A small network was shown many inputs. Here are its activations along a few directions, one row for each input.
Each table varies a few parts of the input and shows all the possible inputs, shuffled.
Descriptions start from the smaller parts, as in this example, which fits no table here: one of 4 places along a line, together with either a single point or one of 9 places around a ring or (one of 2 separate values, together with one of 5 places around a ring).
Shared parts are said once, and a part with two or three values counts as separate values.

Other details of the inputs shift rows strongly along two fixed directions, in all tables alike. That doesn't count.

Rows:
x1: [-19  49   4  30 -15  23  38   9   0  15 -26   5   9 -18 -47]
x2: [ 42 -56  -8 -10  26 -23 -24  -9   5   0  42 -20  -8  39  52]
x3: [-36  19  -1   5 -13  11   1  21   3 -44 -22   7  12 -14   5]
x4: [ 30 -17 -31 -31  25  17   5 -15  -7  39   7   3  -2  25  29]
x5: [ 51 -21 -26 -17  -6  14  31  -7   5  -4  47 -24  18  11  44]
x6: [ -8 -28   2  13   6 -33 -42   1   8 -31   1 -22  -5   7  17]
x7: [-35  13   5  59 -27 -39  -1  -5   5 -48  13   8   5  -1 -16]
x8: [ -3 -18  13  29 -16 -52 -13 -16  16 -32  31 -15 -10   7   2]
x9: [ 45 -22  -6 -33  27  11   3 -16   4  52  16 -20  -9  15  17]
x10: [-50  -5  12  39   1 -30 -26  -3  -1 -25 -27   8 -14  13  -2]
x11: [-13 -34 -17   7  17 -76 -50 -22  -1 -16  14   7 -23  32  17]
x12: [-41  14  23  22 -23 -33 -19   6   9 -57 -22 -15  -5 -26 -12]
x13: [ 50 -34  -3 -23  10   2  16 -19   0  26  31 -17  -9  17  38]
x14: [ 41 -36  -7 -34  25  14 -22  -5  -2  51  10 -15   9   7  18]
x15: [-60  38  28  40 -35 -29 -20  -2   1 -23 -46  12  -1 -37 -72]
x16: [ -9  21   0  38 -25  10  17   8   4 -37   6 -12  27 -14 -11]
x17: [ 38 -60 -14 -12  20 -16 -30   1  13  -4  27 -32   3  26  52]
x18: [ 11 -14  -4 -27  17  28 -15   4  -7  37 -11   5  14  -2  -4]
x19: [-19  40  35   9 -21  23  20  25   3 -25 -14  -5  -2 -30 -30]
x20: [ 26 -20  -1 -12  18 -26 -23  -3   4  15  18 -10 -14  12   3]
x21: [-34  29  23  15 -13   7  20   8  -4 -15 -27  13  -5 -21 -17]
x22: [-29 -10  17  23  -5 -55 -31  -9   7 -45   2  -5 -20   3  -5]
x23: [-37  47  14  10 -21  40  20  34   3 -39 -36   3  16 -34 -18]
x24: [ -1 -25 -15  14  -5 -65  -3 -41  -4 -23  29   4  -6  31  37]
x25: [ 13  34  17 -18   2  30  21  16   1  18  -3   1  -6 -23 -34]
x26: [-21  -3 -20  16  -9 -60  -9 -42  -6 -12   8   9 -12  15  -1]
x27: [ 49 -38  -3 -35  23  14 -18  -6   2  53  13 -15   7   3  17]
x28: [-33  19   1  16 -11  11   0  22   3 -36 -11  19   2  -2  -2]
x29: [ 53   1 -24 -25   0  -2  33 -13  -4  21  47   3   4  16  12]
x30: [ 70 -15  -3 -46  27  39  25   6   3  62  36 -17   0   5  10]
x31: [-29  21  11  16  -9  43   0  43   6 -27 -35   9  11 -14  -9]
x32: [-19 -37  -5  21   6 -57 -45 -11   3 -41  19  -3 -12  32  27]
x33: [  9 -25 -31 -15  17 -31 -18 -14   0  -1  19  16 -12  31  20]
x34: [ 25  34   5 -24  -1  93  64  43  -6  13   7   3  22 -16   0]
x35: [-24 -30 -21  14   0 -59 -21 -30  -2 -30  14  16 -15  27  38]
x36: [-35  20  32  32  -5  13  -5  24  -1  -7 -37   0  -5 -14 -18]
x37: [ -5 -24  -7  20 -12 -81 -28 -47  10  -1  15 -14 -23  19  -2]
x38: [-12  39   6  38 -26  32  46  10   2  -2  -8   0  16 -17 -29]
x39: [-24  28  14  18 -11  41   9  39   3 -19 -18   9   6  -9 -16]
x40: [ -3  17  -6  -7 -17  -6  13 -15 -14   7  -5  17  16 -19 -18]
x41: [-18  29  -7  -6   1  10  12  13  -2  -8 -11  29  -6  -9 -16]
x42: [-19 -19  -4  12  17 -48 -47 -25   1   5 -13 -10 -23  21  12]
x43: [-36   8  13  26  -1   7  -1  15  -4 -12 -25  13  -4   5  -4]
x44: [ 19 -25 -13 -21   1  -6   1  -6   6 -22  25 -18   9   4  36]
x45: [ 45 -28   7 -22  22  12  16 -10   3  32  25 -23  -4  15  29]
x46: [ 43  18  28 -17   7  84  40  49   5  28   7 -21  18 -21  -9]
x47: [-56  -7  -5  21  -7 -40 -54 -11   0 -18 -37  35  -5  -1 -20]
x48: [ 38 -23 -23 -30  25  14   0   8  -3  32  26   6  -6  24  20]
x49: [-24 -35 -27  15  11 -68 -47 -36   0  -4   0  10 -25  36  28]
x50: [-18  25   2  -8  -1  10  12  -9  -8  12 -27   8 -12 -10 -17]
x51: [-29  17   9  12 -10   1  18  -2  -6 -20 -17  15  -5  -8  -3]
x52: [-31   6  14  15  -3  16 -17  31   7 -32 -25 -14  11  -7  -5]
x53: [ 28  26 -11  11 -10  32  42  12   3  23  19   4  10  -9 -32]
x54: [-61  22   6   9 -19 -36 -29 -16  -8 -26 -45  38   1 -26 -33]
x55: [  3 -26 -28 -14  14 -61 -22 -31  -6 -13  31  22 -16  27  28]
x56: [ 50 -28  -9 -27  28  12  -9   7   5  42  27 -17  -7  19  18]
x57: [-13   9  -6  23 -20  -9  -4 -17  -9   7  -9  16  16 -17 -33]
x58: [ -6  38  31  28 -26  41  44  21   8   9 -17 -13   4 -29 -40]
x59: [ 77 -40 -32 -54  37  48  15  -8  -6  84  32 -26   5  36  41]
x60: [-52  17  40  42  -9 -21 -19   9  -1 -28 -40   3 -14 -13 -29]
x61: [ 52 -48  -8 -27  21 -11 -12  -7  13   5  44 -38   4  18  48]
x62: [-44   4   3   1 -12 -41 -31 -21  -8 -16 -27  22  -4 -19 -20]
x63: [ 12 -30  -6  -6  21 -34 -28 -22   3  21   5 -12 -20  20   9]
x64: [-48  16  -5  15  -1 -48 -20 -27 -10 -17 -26  19 -17   3 -12]
x65: [ 28  15  -9 -42   6  76  28  16 -17  49 -18  18  28 -19  -8]
x66: [ 39  12   6 -33   0  63  48  26  -2  16  21  -8  11 -11  12]
x67: [  0  39   6  -5 -11  99  41  56   0  -2 -30  -1  35 -23 -10]
x68: [ 13  28  19   7 -21  41  27  29  11 -10   3 -28  24 -32 -24]
x69: [ 19  -9 -17 -23   8 -28  -4 -14  -3   3  25   7 -14  11   8]
x70: [-34   9   3  22  -4   8   2   6  -4 -20 -20  15  -2   6   1]
x71: [ 37  15  20 -36   8  64  18  18  -4  58 -15   1  16 -36 -28]
x72: [ -5  28  22 -18 -11  36   7   8  -7  27 -33   9   6 -39 -38]
x73: [-39  14  -2   0  -8  -1 -28   2 -11  -8 -38  30   7 -16 -25]
x74: [  0 -12   1  22  -6 -68 -18 -23  11 -12  21  -4 -20   8 -19]
x75: [ 35  29   5 -28  -2  88  63  38  -8  15  10   0  22 -15   6]
x76: [ 19 -19 -10   2  -6 -29  10 -26  -3 -28  50  -7   7  22  31]
x77: [-17  38  -3 -10   1  47  27   7  -6  23 -37  17   2 -12 -18]
x78: [ 42 -25 -17 -33  19  -5   5 -27  -2  41  17 -16 -14  15  25]
Description of these inputs: one of 6 places along a line, together with either one of 3 separate values or one of 10 places around a ring.
The inputs of x37 and x8 match in every part but the place on the line of 6. If x50 is changed in the same way as x37 into x8, which row does it become?
> x66
The inputs of x14 and x36 match in every part but the place on the line of 6. If x57 is changed in the same way as x14 into x36, which row does it become?
> x38
A walk changes only the place on the ring of 10. It starts at x45 and steps to x60. List the rest of the walk in order.
> x36, x10, x43, x70, x35, x51, x21, x13
Which other rows does x32 become when the place on the line of 6 takes its other values? List them by row number.
> x10, x11, x18, x52, x59
Which other rows does x20 become when the place on the ring of 10 takes its other values? List them by row number.
> x11, x25, x30, x33, x41, x48, x55, x56, x69
List by row number the other rows that have the place on the line of 6 in common with x61.
> x3, x5, x6, x12, x16, x17, x23, x31, x44, x52, x67, x68
Which other rows does x29 become when the place on the line of 6 takes its other values? List them by row number.
> x5, x24, x26, x40, x76
Which other rows does x29 become when the choice among 3 separate values takes its other values? List them by row number.
> x53, x74

Rows:
x79: [-30  54  32   1  -7  16  -5  20   1   7 -42   8  -3 -37 -67]
x80: [-45  61  12  21 -25  26  16   2  -9  12 -59  26   7 -45 -73]
x81: [14 11 12 22 -6 32 39 29  4 -7 23 -3  1 11  9]
x82: [ 17  -4  -2 -14 -12  23   0  19   2 -18  17  -6  29 -21   5]
x83: [-76  73  18  52 -32 -17  11  -3 -10 -15 -48  36  -9 -34 -82]
x84: [ 49  10 -11 -41   8  60  36  -6 -10  73   0   2  14 -15 -12]
x85: [ 28  12   1 -18   0  53  20  11  -6  54 -12  -6  24 -18 -24]
x86: [ 53 -40 -35 -65  43  14  -4  -5  -2  33  29   5  -6  30  59]
x87: [-51  55   3  39 -41  17  42   7  -5 -51 -35  25  20 -30 -29]
x88: [-40  89  22  19 -24  25  39  19  -4   8 -40  29 -10 -40 -86]
x89: [ 75 -18 -41 -20  11  17  45 -33  -9  66  45  -6  12  28  16]
x90: [ 20 -21   4 -14  10 -16 -18 -14  -2  32   6  -1  -7   7  -1]
x91: [ -7  -7 -16  17  -1 -63   0 -44  -7   8  19  17 -22  22  -7]
x92: [ 15   1  19  -5   9  68  13  38   7   6  -7 -26  18  -6  19]
x93: [-13  35  27   5   2  59   9  34  -2  35 -38  -7   8 -23 -39]
x94: [ 49   2 -15 -52  18  26  21 -10  -2  58  13   3  -1  -3  -5]
x95: [ 45  -2   1 -26  13  87  29  26   2  69  -5 -22  22  -4  -4]
x96: [ 44   2 -17 -27  -6  34  56  -2 -10   7  39   4  12   6  36]
x97: [-10  44   0 -10 -25  18  44  11  -8 -32   1  15   4 -20  -8]
x98: [ 16 -16 -13 -21   9 -30  -8 -36  -7  32  12  14 -12  11   4]
x99: [ 42  -5   3 -49  33  88  27  30  -6  67  -9  -8   7  -3  13]
x100: [ -9   8  24   3   7  19 -11  18   2  23 -15  -5 -10  -4 -21]
x101: [ 16   0   9 -17 -10  32   9  28   2 -20  13  -1  24 -24  -1]
x102: [-24 -34  -9   0  20 -47 -53 -24 -10  -5 -14   3 -14  20  26]
x103: [ 45 -14   4 -18  12  85  27  34   8  27   5 -35  25   1  32]
x104: [-24 -39 -35  -1  16 -42 -39 -23  -7 -18 -11  18  -4  31  41]
x105: [-48   0  19  57 -29 -84 -29 -24  12 -59   0 -10  -7  -8 -15]
x106: [ 51  -2 -23 -30  -9  41  59  -7 -13   9  39  -5  21   5  33]
x107: [ -59  -22    7   30    4 -115  -85  -29   11  -41  -10    2  -43   22
   -9]
x108: [-18  47  39  25 -29   5  17  21  12 -28 -15 -11  -3 -36 -49]
x109: [ -56  -12    3   63  -17 -112  -47  -17   16  -94   16    8  -42   31
   11]
x110: [-44  -9  -6  -3  11 -23 -34  -1  -7 -22 -24  29 -14  14  16]
x111: [-72  45  46  34 -11   2 -27  41  13 -63 -48  -4 -12 -27 -32]
x112: [ -45  -30    3   64  -27 -117  -47  -42   16  -68    9  -12  -12   10
    2]
x113: [ 14 -33 -21  -3 -15 -17 -19  -5   9 -31  21  -6  22  -2  24]
x114: [-21   9  34  11   5  36  -1  38  10 -20 -22 -16  -1  -7   4]
x115: [ 50 -56 -32  14  12 -22  13 -16   7  -8  63 -20  -2  53  62]
x116: [-31  -3   1 -10  21 -27 -45   0   1  -8 -24   5 -23   4   1]
x117: [ 36 -62 -19 -20  18 -56 -42 -47  -4  29  28 -13  -8  28  32]
x118: [-15 -70 -32   2  27 -77 -67 -48   1 -10   1  -1 -15  41  48]
x119: [ 19   9   6 -28  -5  22   5  27   6 -26  17  -3  18 -26  -5]
x120: [ 73 -69 -10 -15  10 -44   3 -34  11  18  72 -35  -7  31  52]
x121: [-68  52  16  12  -2  41  -2  32 -14 -13 -71  31  11 -26 -37]
x122: [ 35 -50 -25  16  15 -40   2 -18   2 -16  62 -19  -8  53  60]
Describe the family of inputs behind these rows.
> one of 4 places along a line, together with either one of 5 separate values or one of 6 places along a line
The inputs of x114 and x103 match in every part but the place on the line of 4. If x120 is changed in the same way as x114 into x103, which row does it become?
> x112
List by row number the other rows that have the place on the line of 4 in common with x116.
> x79, x86, x88, x94, x97, x107, x108, x109, x111, x119
List by row number the other rows that have the place on the line of 4 in common with x117.
> x82, x83, x84, x92, x93, x102, x105, x106, x121, x122
